Small tables with named rows and columns. After each table, cells are looked up by row and column.

Buvo.csv
,Nub,Giz,Gosopub,Bir,Dif,Gare
Mosegi,476,472,204,208,527,435
Tivudi,426,413,267,303,408,554
Gula,547,548,890,770,739,380
Tekipo,546,550,441,429,340,568

What is the Bir of Tivudi in Buvo?
303
What is the Gare of Gula in Buvo?
380
What is the Nub of Gula in Buvo?
547
What is the Dif of Tivudi in Buvo?
408
What is the Nub of Tekipo in Buvo?
546
What is the Bir of Tekipo in Buvo?
429
What is the Gosopub of Mosegi in Buvo?
204
What is the Nub of Mosegi in Buvo?
476
What is the Giz of Tekipo in Buvo?
550
What is the Gare of Tivudi in Buvo?
554
What is the Gosopub of Tivudi in Buvo?
267
What is the Giz of Mosegi in Buvo?
472
What is the Gosopub of Gula in Buvo?
890

Padibin:
	Ket	Keki	Lizos	Gazug	Liluzun	Mul	Rulivu	Pamupot	Zafakif	Giz
Piz	19.9	0.2	15.3	-21.9	-41.0	61.0	21.9	14.2	-48.4	-7.1
Sozat	12.1	13.6	0.7	-19.7	-26.4	39.8	8.9	8.6	-50.3	-0.1
Mekapam	3.4	28.0	50.3	-46.0	-42.8	50.7	-9.4	21.8	-27.4	-19.9
Sofi	-30.6	33.4	-8.7	-25.8	-14.1	-7.5	-10.8	18.8	-56.6	0.8
Gez	20.6	-41.9	-46.1	-5.8	32.6	-31.7	3.3	5.0	37.9	12.7
Rugusem	-1.8	-34.4	22.2	5.5	2.6	-2.6	9.2	-12.5	31.2	-2.3
Tov	-43.3	-47.4	11.3	80.1	-51.0	-0.8	52.9	-41.0	-27.2	9.5
Kep	-31.8	-0.3	-13.8	-6.5	-9.8	-6.1	14.7	10.8	-54.4	4.6
Povit	42.5	17.1	1.6	-92.7	51.1	11.4	-37.7	37.9	21.5	-11.8

Zafakif of Sofi = -56.6
Gazug of Gez = -5.8
Mul of Kep = -6.1
Rulivu of Kep = 14.7
Pamupot of Kep = 10.8
Giz of Tov = 9.5
Mul of Mekapam = 50.7
Keki of Tov = -47.4
Keki of Gez = -41.9
Rulivu of Rugusem = 9.2
Zafakif of Piz = -48.4
Zafakif of Rugusem = 31.2
Gazug of Sozat = -19.7
Lizos of Gez = -46.1
Giz of Kep = 4.6
Zafakif of Mekapam = -27.4
Lizos of Piz = 15.3
Ket of Piz = 19.9

Sedone:
,Nudugi,Sunavo,Noz,Dok,Dugita,Kivop,Banomol,Vibu,Nop,Mipeves
Zapareb,79,104,137,178,64,149,138,114,126,109
Fafero,84,141,133,178,67,96,157,117,84,135
Rineb,106,113,133,98,125,128,116,122,119,134
Dizuti,201,204,188,56,189,197,41,192,175,49
Dopak,200,197,195,40,193,187,49,190,175,52

Nop of Fafero is 84
Sunavo of Dizuti is 204
Dugita of Dizuti is 189
Nudugi of Rineb is 106
Banomol of Fafero is 157
Noz of Dizuti is 188
Noz of Dopak is 195
Vibu of Rineb is 122
Kivop of Dopak is 187
Noz of Fafero is 133
Sunavo of Rineb is 113
Nudugi of Fafero is 84
Nop of Rineb is 119
Kivop of Dizuti is 197
Vibu of Dopak is 190
Noz of Zapareb is 137

Pemi.csv
,Sidiv,Tet,Disa,Met,Museta,Regigo,Ponede,Sama,Tepa
Per,497,-67,325,-25,-304,368,144,252,192
Pez,-58,-62,228,410,247,235,83,49,-90
Baz,185,-146,441,275,-211,268,156,60,-72
Rikanun,148,452,-371,245,879,302,-30,411,496
Vereza,595,324,472,-127,-113,28,510,433,276
Faf,515,-198,660,64,-585,272,380,175,5
Tuk,334,249,-178,74,676,22,459,595,373
Morug,194,138,213,201,210,388,51,183,257
Gobar,-113,218,425,982,515,650,124,-110,149
Rodi,83,-130,206,240,303,65,319,148,-153

Rikanun, Tepa: 496
Rikanun, Sama: 411
Tuk, Met: 74
Tuk, Regigo: 22
Morug, Museta: 210
Gobar, Tet: 218
Morug, Tepa: 257
Gobar, Tepa: 149
Gobar, Regigo: 650
Vereza, Sidiv: 595
Per, Regigo: 368
Morug, Met: 201
Tuk, Ponede: 459
Rodi, Ponede: 319
Rodi, Regigo: 65
Baz, Sama: 60
Rikanun, Ponede: -30
Row with the largest Tet: Rikanun

